Each row below holds a small network's activations on one input, seen along a few directions.
Each table varies a few parts of the input and shows all the possible inputs, shuffled.
Descriptions start from the smaller parts, as in this example, which fits no table here: values(3) and (point or ring(9) or (line(4) and ring(5))).
Shared parts are said once, and a part with two or three values counts as separate values.

Other details of the inputs shift rows strongly along two fixed directions, in all tables alike. That doesn't count.

Rows:
row 1: [ -3   0   4   0  10  14 -15  -2  -2 -10   0   1   4]
row 2: [ 20   5   4   0  -9  16   9  -6   6  24 -12 -12   6]
row 3: [  3   3   2   2  -3 -17  12  -1   0  19   1  -3  -7]
row 4: [ -4  -6   4  -5   5  12 -10   1  -1 -10  -5   3   6]
row 5: [ -2   4  -2  -4   1  11  -3   2  10 -14  -2   3  10]
row 6: [ 18  10   1   1 -14  17   6  -5  -1  25  -8 -10   9]
row 7: [ -5  -3   7  -4   8   9 -11   3   1  -9   1   5   6]
row 8: [  9  -2  -3   4  -4 -16  16  -1  -1  13  -2  -6  -7]
row 9: [ 21   3  -2  -2 -12  15   9  -8   2  20 -10 -15  11]
row 10: [ -7  -2 -10   5  -2 -46  17   3 -13   9  16   8 -24]
row 11: [-12  -2  -7  -2   3 -10   2   5   4 -26   7   7  -1]
row 12: [ -5  -6   4  -6   4  11  -8   0  -2 -13  -1   3   3]
row 13: [ -5  -2  -4   2  -2 -31  16   0  -6   7   5   1 -17]
row 14: [-11  -8  -2   1   9 -11 -10   5  -1 -23   5   5  -6]
row 15: [ 21  -3   5  -1 -10  17  -1  -9  -5  21  -9 -19   2]
row 16: [13  4 -1  0 -5 -7 11 -2  2 14  2 -8  4]
row 17: [-11   5   0  -2  -1  11  -8   3   7  -5   1  11   6]
row 18: [ -8   2  -4   0  -5  12  -3   2   3 -14   1   5   6]
row 19: [  5   5  -4   2  -6 -14   9  -1  -5  21   3   2  -8]
row 20: [ -7  -2 -11   6   0 -47  16   4 -13  10  14   9 -22]
row 21: [ -7   3  -4   1  -3  11  -5   3   3 -12  -2   6   8]
row 22: [-12  -4   3  -4  13  -9  -8   7  -2 -19   6  12  -3]
row 23: [-15   4  -3   3   4  -9  -3   9   4 -19  10  13   2]
row 24: [ 21   1   8   1  -6  12  -3  -6  -2  24  -6 -17   3]
row 25: [ -6   1   3   0   3   9  -2   4  12 -11  -2   4   7]
row 26: [ -5  -1   5   2  11  10 -15   0  -2 -10   3   1   4]
row 27: [ 13   3   3  -1 -12  16   7  -8   3  26 -16 -12   5]
row 28: [ -5  -4   1   1   9  11 -14  -3  -4 -13  -1   1   3]
row 29: [  6  -4  -4   4  -3 -29  21   0  -5  11   5  -4 -15]
row 30: [ -2  -1   3  -1   5  10 -14   2   4 -13  -1   0   2]
row 31: [ -5  -5   1   0   8  13 -13  -3  -5 -14   1  -1   1]
row 32: [-11   4   2  -3   2   8  -4   2  10  -9  -6   7   3]
Each input here is: line(4) and (values(3) or ring(5)).
Q: Changing only the line(4) part turns row 32 into row 13. The same change can be made to row 22. Which row results?
A: row 12
Q: List by row number the other rows that have the line(4) part in common with row 23.
A: row 3, row 7, row 16, row 17, row 24, row 25, row 26
Q: Change only the ring(5) part in row 2. List by row number the other rows that result.
A: row 5, row 6, row 19, row 32
Q: Change only the values(3) part in row 30. List by row number the other rows that result.
A: row 1, row 22

Rows:
row 33: [-18  -1   5  -7  13  31 -28   6  13 -41   0  10  15]
row 34: [-16   1  -8   2  -1  -5   2   3   0 -12   5  13  -2]
row 35: [  3   0   1   7   8 -32   6   1 -14  17  11   2 -14]
row 36: [-17  -6 -12   6   6 -44  17   8  -3 -23  16  11 -17]
row 37: [-11  -9   2  -2  12 -10  -5   6  -1 -25   6   6  -3]
row 38: [ 10   7   4   2  -8  15   4  -3   8  20 -10  -6   7]
row 39: [-10  -5  -5   5   6 -26   2   1 -16  -5  13   7 -15]
row 40: [-17  -3  -3  -2  10   5 -17   3  -3 -23   2  13   0]
row 41: [ 28  -4  -1   2  -5 -16  15 -11 -14  33  -3 -21  -9]
row 42: [-18  -1   6  -3  15  30 -29   8  14 -40  -1  11  17]
row 43: [ 17  -2   6  -2  -5  10  -2  -4  -5  16  -4 -12   4]
row 44: [-11   4  -5   7   5 -39  12   8  -4   3  13  13 -13]
row 45: [ 19  -2   3   2  -5 -21  13  -6 -20  38   3  -9 -12]
row 46: [ 23   5  -3   0 -17   4  13  -7  -1  31  -8 -15   3]
row 47: [ 21   1  10  -5  -3  34  -4 -10   3  16 -13 -18  14]
row 48: [  4  -2  11  -7  -3  48 -20  -4   7  -1 -16  -5  17]
row 49: [-18  -4 -10   0   8 -28   6   8   4 -30   9  13  -8]
row 50: [ 17   4  -1   2 -19  18  11 -10   0  29 -12 -14   4]
row 51: [ -5  -6   1   5  16 -30   2   5  -4 -13  11   3 -10]
row 52: [  8   2  10  -5  -2  37 -15  -7   5   8 -11  -9  11]
row 53: [  4   2  11  -2   1  47 -21  -4  10   0 -15  -6  18]
row 54: [ 25  -2  -2   3  -7 -21  11  -7 -16  32   2 -17 -11]
row 55: [ 12   5   9  -5  -3  36 -11  -9   0  18 -10  -8  13]
row 56: [  2  -5  -4   4   3 -29   4  -1 -13   8   7  -2 -18]
row 57: [ 13   3  -4   2 -14   4  12  -4  -1  16  -2 -10   2]
row 58: [  4   8   5  -7  -8  45 -11  -2  18  -3 -13  -4  23]
row 59: [-26   0   2  -7   3  30 -18   9  19 -37  -7  17  14]
row 60: [-23  -7  -4   1  12  -2 -17   8   0 -44  11  14  -1]
row 61: [  5  -7  -3   4   3 -22  10  -3 -12   1   7  -7 -12]
row 62: [-23   3  -6   1   8 -29   4   9   1 -17  15  20 -11]
row 63: [-10   3  -7  -2  -2  -2   1   1   1  -3   0  10   0]
row 64: [-14   2  -2   1   3 -17   4   6   5  -9   7   9  -9]
row 65: [  6   5   2  -3 -10  10   7  -2   0  20  -6   0   6]
row 66: [ -6  -1  -4   1  -1 -29  10   8   0  -7  11   8  -9]
row 67: [-11  -4  -3  -2   4 -16   8   7   5 -19   5   9  -3]
row 68: [ 12   4  -3   0 -14   9   7  -6   2  23 -10  -8   1]
row 69: [ 15   5   2  -2  -7   3  14  -5   5  19  -6 -11   3]
row 70: [ 23   6   3   3  -8  -2  18  -5   2  31  -8 -15   3]
row 71: [  4   4  -2   5  -1 -25  12   5   1   8   7   0  -6]
row 72: [-20  -5   1  -2   7  29 -23   2   5 -35  -3   9   7]
Q: Describe the family of inputs behind these rows.
A: values(2) and line(4) and line(5)
Q: Changing only the line(4) part turns row 47 into row 33. The same change can be made to row 69. Which row results?
A: row 58
Q: Change only the line(4) part in row 35. List by row number the other rows that result.
A: row 42, row 51, row 53

Rows:
row 73: [ 13  -3  16   3   3  16  -6  -3  -3   0   9 -19  -8]
row 74: [ 11 -14  19   4   0  21 -11  -4   2   1   0 -25   4]
row 75: [  8  -3  16  16   6  17  -5  -1 -13   4   5 -10   5]
row 76: [  5  21 -16   7   1  14  -6  -4  17   2  -6  -4  19]
row 77: [ 23  15 -10  14 -12  13   2   2   8  22 -13  -9  15]
row 78: [ 17   4   1 -11  -4 -54  37   8  -3  17  14   2 -17]
row 79: [-19 -25  -7  -8   9 -13 -15   1 -12 -41   1   3  -9]
row 80: [  8  -8   3 -10  -4 -55  30   9   2   9   9   1  -6]
row 81: [-27   9  -3  11  11  11  -1   2  15 -41  18  10  14]
row 82: [ -1 -19   9 -13  19 -55   8  13  -9  -5  15   4 -14]
row 83: [-48  -1   4  -1   7  11 -13   5  19 -18 -10  31 -15]
row 84: [-21 -10  -6  -3   5  23   5 -12   6 -11 -29   4  -7]
row 85: [-38  -4  12  14  21  -5   5   3  15 -30  -3   7 -18]
row 86: [  0   0   7   3  -8  16 -16   2 -16  22   2  11   1]
row 87: [-33   3  -3  -1  14  -7 -24   1  -8 -16  21  27  -4]
row 88: [ 13  12 -11   2  -8   0  -4   4  20  -4  -3  -5  -1]
row 89: [ 10 -10  -4 -13  -3  27 -11 -10 -12 -10 -10 -10  -3]
row 90: [ 23  15  -3   7   9  14 -16 -16  -3  26  -9 -16  12]
row 91: [ -9 -17 -14  -7 -12  -2   4  -1   4 -28  -6   0   2]
row 92: [-15   5  -3   8  15  13 -11   0  26  -4 -27   1  -6]
row 93: [ 17  -5  10   7 -19  17  12  -4  14  14  -2 -27   9]
row 94: [-30  -2  -3  -7 -15  -6 -11  16  14 -22   6  16  -1]
row 95: [ 18  -7   9  -1  14 -46  21   8 -27  27  12   5 -10]
row 96: [-11  -6   9  -4  18 -41  31   1   5  16  -8  12 -21]
row 97: [-27  18 -11  -1  -7   1  -4   4   3  -4  11  20   6]
row 98: [-11  -2 -12   3   1 -13 -14  12  27 -32  -1   4   4]
row 99: [  0   4   9  11  15  11  -5 -10  -9   1  13 -12   4]
row 100: [-22  -7 -17   2  -3   9   0   5  -4 -45  -1  22   9]
row 101: [ 26  -5  10 -14   8 -38  19   4 -17  28  11  -7 -18]
row 102: [ 10  15   1  -9 -32  23   3   2   5  28  -4  -5  -1]
row 103: [  0   9  -6  -5  10 -49  32   2  -4   9  18  13   1]
row 104: [  5  14  -1   4 -27  19   5   5  -5  32  -6   5   9]
row 105: [ 15  -1 -11 -12 -23  38   6 -11   4  -5 -16 -10   9]
row 106: [ 20   8   2   0   4   5 -21  -2   3   3  -7 -12  -6]
row 107: [ 27  -3   6   2  -2   7 -21  -6   6  19 -17 -25   5]
row 108: [  9   5 -19  -3 -13  23  13 -20  -5   8  -9  -6  16]
row 109: [ 20 -10  -4   1  -6  26  -1 -13 -27  17 -14 -11   7]
row 110: [ 21   1   6  -7  17 -31  19  -9 -19  37  11  -2   0]
row 111: [ 1  5  6 17 -8 18 10  4  4 -6  5 -3 12]
row 112: [-18   2   3   4   0   6   0  10  19 -45  18   5  -3]
row 113: [-22  -2   4 -10   2   1 -26  11  -3 -19  15  20 -16]
row 114: [ 19  -1  -7  -5  -2  37  -4 -27 -21  22 -15 -17  15]
row 115: [ 14   3   0   2  -2 -52  39  10 -13  23  11   9  -4]
row 116: [ 13   6   2  11   9  17 -25   1  -3   2 -11  -3  11]
row 117: [-13 -10   9  -9  -7  13 -29   5   1  -2  -1   5  -1]
Q: Describe the family of inputs behind these rows.
A: values(5) and (point or (values(2) and line(4)))
Q: Changing only the values(5) part turns row 116 into row 86. The same change can be made to row 92. Which row results?
A: row 83
Q: Changing only the values(5) part turns row 78 into row 105. The same change can be made to row 80. Which row results?
A: row 91
Q: Change only the values(2) part in row 99. List by row number the other rows that result.
A: row 81
Q: Change only the values(5) part in row 117. List by row number the other rows that result.
A: row 74, row 79, row 82, row 107
